These are the activations of a small neural network, seen along a few directions. Each row is one input.
In each table, some parts of the input vary, and every possible input appears once, in random order.
Descriptions start from the smaller parts, as in this example, which fits no table here: one of 5 places around a ring, together with either a single point or one of 11 places along a line or (one of 3 separate values, together with one of 6 places along a line).
Shared parts are said once, and a part with two or three values counts as separate values.

Other details of the inputs vary at random and push rows far along two fixed directions, the same in every table; ignore that.
These rows show it; all are for the same input, with only those details redrawn:
[ -2  -7 -19   9  -6 -15  13   2  -4   1   2]
[ -2  -7 -19   9  -6 -15  12   2  -4   1   2]
[-10  -7  13   2 -58   2 -58  -2  -3   0  18]
[ -2  -7 -19   9  -7 -15  12   2  -4   1   2]
[-10  -7  13   2 -58   2 -58  -2  -3   1  19]
[ 32   7   4   1  33  29  17 -12  -4 -13  20]

Table:
row 1: [19  4 21 -9 47 26  6 -5  5 -6 -1]
row 2: [ 32  12   4 -11  34  32  10   5  -7 -16  -3]
row 3: [-31   2  29 -15 -49   4 -57   2   9   3   2]
row 4: [-19   8  -2   1   4 -16   1  12   6  10 -14]
row 5: [  6  16  53 -17 -12  46 -54  -8   6  -8  13]
row 6: [-15   1  -4   1   9 -17  -2  11   7  10 -14]
row 7: [  2  -5 -16  15  -7 -15  10   6  -7   3  -4]
row 8: [ 28   8   8   2  38  29  16 -15  -1 -12  21]
row 9: [ -6  -4 -20  -9  -4 -10   6  15  -4  -4 -14]
row 10: [ 31  14   9  -3  27  30  23 -19  -4  -5  16]
row 11: [ -2  -5 -13  16  -4 -16   8   3  -5   5  -4]
row 12: [ -2  -1  -9  14  -7 -18  12  -1  -5  10  -5]
row 13: [ 15   2  17 -15  48  25   9  -8   8  -9   5]
row 14: [ 19   3  23 -13  41  27   9  -4   7  -9  -7]
row 15: [-18 -12  -2 -11   4 -15   6   6  10   2 -18]
row 16: [  3  -2 -15  13 -14 -13  15   2 -10   7  -7]
row 17: [-20  -1  -8  -5  10 -17   1   8   9   7  -8]
row 18: [-17  -4   2  -5  -4 -11   6   9   7   2 -25]
row 19: [ -2  -7 -19   9  -7 -15  12   2  -4   1   2]
row 20: [  3   7  50 -26 -14  46 -53 -11  11 -14  13]
row 21: [-22   7  -5  -5   6 -16   3   8   9   8  -8]
row 22: [ -1  -3 -18   7 -13 -13  18  -1  -7   5  -1]
row 23: [ -6  -2 -11   8  -6 -18  14  -5  -2   7   2]
row 24: [  1   1 -11  11 -13 -14  16  -1  -7  11  -7]
Describe the family of inputs behind these rows.
Answer: one of 2 separate values, together with either a single point or one of 5 places around a ring or one of 6 places around a ring
Changing only the choice among 2 separate values turns row 2 into row 9. The same change can be made to row 6. Which row results?
Answer: row 17
Change only the choice among 2 separate values in row 8. List by row number the other rows that result.
Answer: row 11
Change only the place on the ring of 6 in row 6. List by row number the other rows that result.
Answer: row 1, row 4, row 5, row 14, row 18

Table:
row 25: [  8   8  40 -11 -17  36 -61 -10   4  -6  26]
row 26: [ 7  5  5 -3 17  8 15 -5  2 -1 -2]
row 27: [-12  -6  -7   0 -14 -14  -7  10   0   3 -11]
row 28: [-15  -9  -7  -2 -14 -15  -7   6   2   2  -6]
row 29: [-13  -8  -7  -3 -16 -13  -5   8   0   1 -10]
row 30: [ 21   0 -11  11   3   7  17  -9 -10  -5  15]
row 31: [-14  -5  -5  -2 -18 -12  -4   7   0   3 -11]
row 32: [ 8  2  0 -2 23  6  9  1  1 -4  0]
row 33: [ 9  6  2 -3 18  8 12  1  0 -3 -5]
row 34: [-16  -2  -2   4 -13 -17  -5   4   3   9  -6]
row 35: [  2  -6 -17  16 -27 -15  -2   0 -10   5   8]
row 36: [ 4  2  1 -4 20  6 12 -4  4 -4  4]
row 37: [ 7  7  5  0 19  7 13 -2  1  1 -3]
row 38: [ 4  4  5 -2 18  7 13 -6  3 -2  2]
Describe the family of inputs behind these rows.
Answer: one of 2 separate values, together with either a single point or one of 6 places around a ring
Changing only the choice among 2 separate values turns row 37 into row 26. The same change can be made to row 34. Which row results?
Answer: row 38
Change only the choice among 2 separate values in row 28. List by row number the other rows that result.
Answer: row 32
Change only the choice among 2 separate values in row 31. List by row number the other rows that result.
Answer: row 33
